Each row below holds a small network's activations on one record, seen along a few directions.
Here are examples, each followed by its value of one field, DEBAL.
Other fields move the rows too, some of them a lot.
Strong random noise was added to every row along 12 fixed directions; ignore it. To show where, here is one row again and again, with new noise each time:
[-194   35  251 -252  260  198 -116 -193   30  331  -98 -198 -366  341
  284 -468  490  -43 -153 -255  389 -382 -141  659 -131  771]
[  48 -115   95   51  -86  -17  -99  -57  210  225  187  367  135   95
 -507  322    5  141 -335  217  180  102 -112  -38 -122  234]
[ -80 -245 -192 -116   -7 -168  326   24  685    0  -36  409 -295  219
 -414  110   77  274  190  169  450   50 -311  -92  -38   46]
[ 169 -322  715  139 -265  494  -66  313  -77 -151 -344  -63   40 -185
  378 -284    8 -262  522  306  -33 -308   75  335 -340   39]
[-336   72  353  416   40 -611  231  152  112  477  479  384 -126   21
   94  213  388  288 -552  713    3 -174   49   43 -384 -173]
[ 127  -12 -254  -19 -217  185 -260 -343  -65 -368 -241 -126  447  238
 -387  -62 -334   56  357 -274 -141    3  285  110   35   42]
[-192   66   89  311  113   34   65 -423 -172  134  343  228   -9  100
 -296  327  147  222 -725 -214  -86  270  102  239 -454  253]
[-302  -13  317   -8 -228  269   98  106  -81 -371  567  286 -226 -543
 -202   29  155 -139    5 -135 -246  -15   78  263 -332 -213]
[ 146  129 -341 -349  264 -279  -61 -153  449 -156 -221  -89  -71  168
   -2 -456 -211  130  118 -221  338   42 -312 -140  235  185]
[ 537  206 -313  352  449 -417  216 -105  262  834 -261  322    4  634
  129  -67    6  396 -326  518  -73  106  -22 -246 -195 -217]
[-427   17 -293  380 -475 -119   96  263 -471  277  568 -340   54 -140
 -151  449  152  110 -481 -158  289  206   53   26  115 -138]
[-121 -349  300 -367 -627   67 -142  323  498 -394 -146    8  168 -343
 -301  121  -85 -278  457  119  312 -122 -142 -156  403   65]
[ 553   89  180  -89   88  394 -539  277 -272  600  329  100  163 -198
  -93 -176 -121 -137 -502  115  126   33 -218   29  -63  339]
[ -60    2 -197  122   63  183  618  -79  150 -261  -77    5 -505 -180
  137   29   58  -15  -40 -549  -13  508 -207  -37 -166 -282]

[-199 -395  -36   80   50 -150  154  -92  211  -57 -125 -251 -288  149
  438 -355   71  370  158 -111  295 -254  377  228 -267  147]	gefu
[ -14  411 -522  -39  -54  203  243   18 -243 -192   93   -6  -77  204
 -482  257   49 -305  537 -148 -153   97 -317   -7  319 -317]	vur
[-116  149 -266 -153 -138 -114   -1   63 -180  444   71  -74  -33  315
 -237  267  380 -167    4  209  242 -205 -269   16  422  118]	mekeb
[ 288  -31   19 -158  112  215 -271   90 -182    5   -9   87  130  -86
  132 -469 -134   -3  395  125 -107 -265  140  162 -184  -65]	mekeb
[   2 -185  678  151 -177 -251  115  101  444  -29 -348   71  154 -370
  326  255 -181  -47 -400  282   35  340   90 -321  -66  -34]	vepud
[-169 -351  150 -266 -133 -164  190  256  573 -417   90  224 -270 -539
  307 -370  -51   63  461  144   69 -214   83 -188  -44 -439]	dopom
[ 550  228  507   13  524  561 -542 -169 -297  331  171  367   51  -33
  -17 -247   -4 -164 -379   -6 -527 -159  171  472 -511  474]	vur
[ -45  167  136  -52  345 -171   19 -117 -115  102   34   -6  -81  153
  218  -71  186  -63 -263  281  104 -146 -396  -56 -101  212]	naneg
[ -78  194 -224 -305   38 -390   -6 -210  509  369  -76  152   -7  405
 -297   55  348    1  -56  102  -55 -177   40  -77  376   40]	gufu
[ -50  -60   -5  -71  -38  166  -48  -53  109 -273 -149   68  -36   61
 -318   -3  -64  -92  301  -93   68   14 -125  146   39  128]	gufu
[-391  161 -245 -107   88 -632  302 -263  563 -157 -463 -323  -57  375
  103   35  175   84   70 -107  183   78 -111 -142  463   55]	nup
[ 228 -266 -354   67   84  -98   99 -290   62  286 -178   23   11  196
  315   45   31  342 -313   24  -59   28  376 -302  -84 -183]	naneg
[ 548  -46  -73   -3  439  465  168  230  -36  593  -68  248 -427  354
  233 -397  239   32  374  327 -115 -293 -136  295 -367 -139]	vepud
[ 357  459 -588   11  212 -225 -302   74  -98  126   80  -95  227  361
 -270 -193 -160   70  209    7 -407 -101   73  -37  277 -327]	nup
[ 411 -227 -158   96  320 -532 -374 -128  327  610 -286 -118  132  261
  711 -658 -248  625 -384  125 -116 -315  786  -97 -136    0]	dopom
[-134 -275  349  593  122  -24  593  100   29   95   72  518 -248  196
  -33  387  208  217  104  605  112   97 -150   87 -725 -206]	gefu

Here are new rows. What is DEBAL for each?
[  98   97 -312 -146  113  -64 -203  -52 -107  596  205  -16  -13  104
  172 -260   63  175 -464  -83  253 -115  120  -14  122  120]	dopom
[ 394  448 -520  -31  153  361  381  115  -71  141 -415  -44  -95  472
 -368  162   46 -445  574   19 -258  258 -606 -157  411 -364]	nup
[ 294  225  -11 -286  -42  -44 -262   62  239   23 -171   65  149   64
 -216  -36  -50 -360  269   43 -326 -134   62  -99  409  -11]	gefu
[ 150 -134 -159 -379 -113 -530  -23   75  725 -177 -407  -13  217   -5
   89 -103 -307   75  238  188  280   25  -93 -503  520 -134]	vepud
[  39 -142  -29  203   -9  -63  404    7   92  133  134  233 -298 -323
   95  355    8  118 -439  -85   -7  529 -117 -293 -196 -277]	mekeb
[ -68   12  148   56 -145   46   46  297 -145 -121 -179 -188  -41  -60
  311 -161   28 -199  436  278 -154 -274   45   27  -27 -296]	naneg
[ 187   47  -42 -471  153 -267 -475   48  318   82  160  321   79   86
 -172 -303   17   55  115  411  -98 -540   45 -109  156   51]	naneg
[  -5  371   96 -169  224 -245  191  225  333 -836  142  271 -293 -482
 -108 -300 -147 -309  514   22 -391   62 -417 -175   62 -485]	gufu
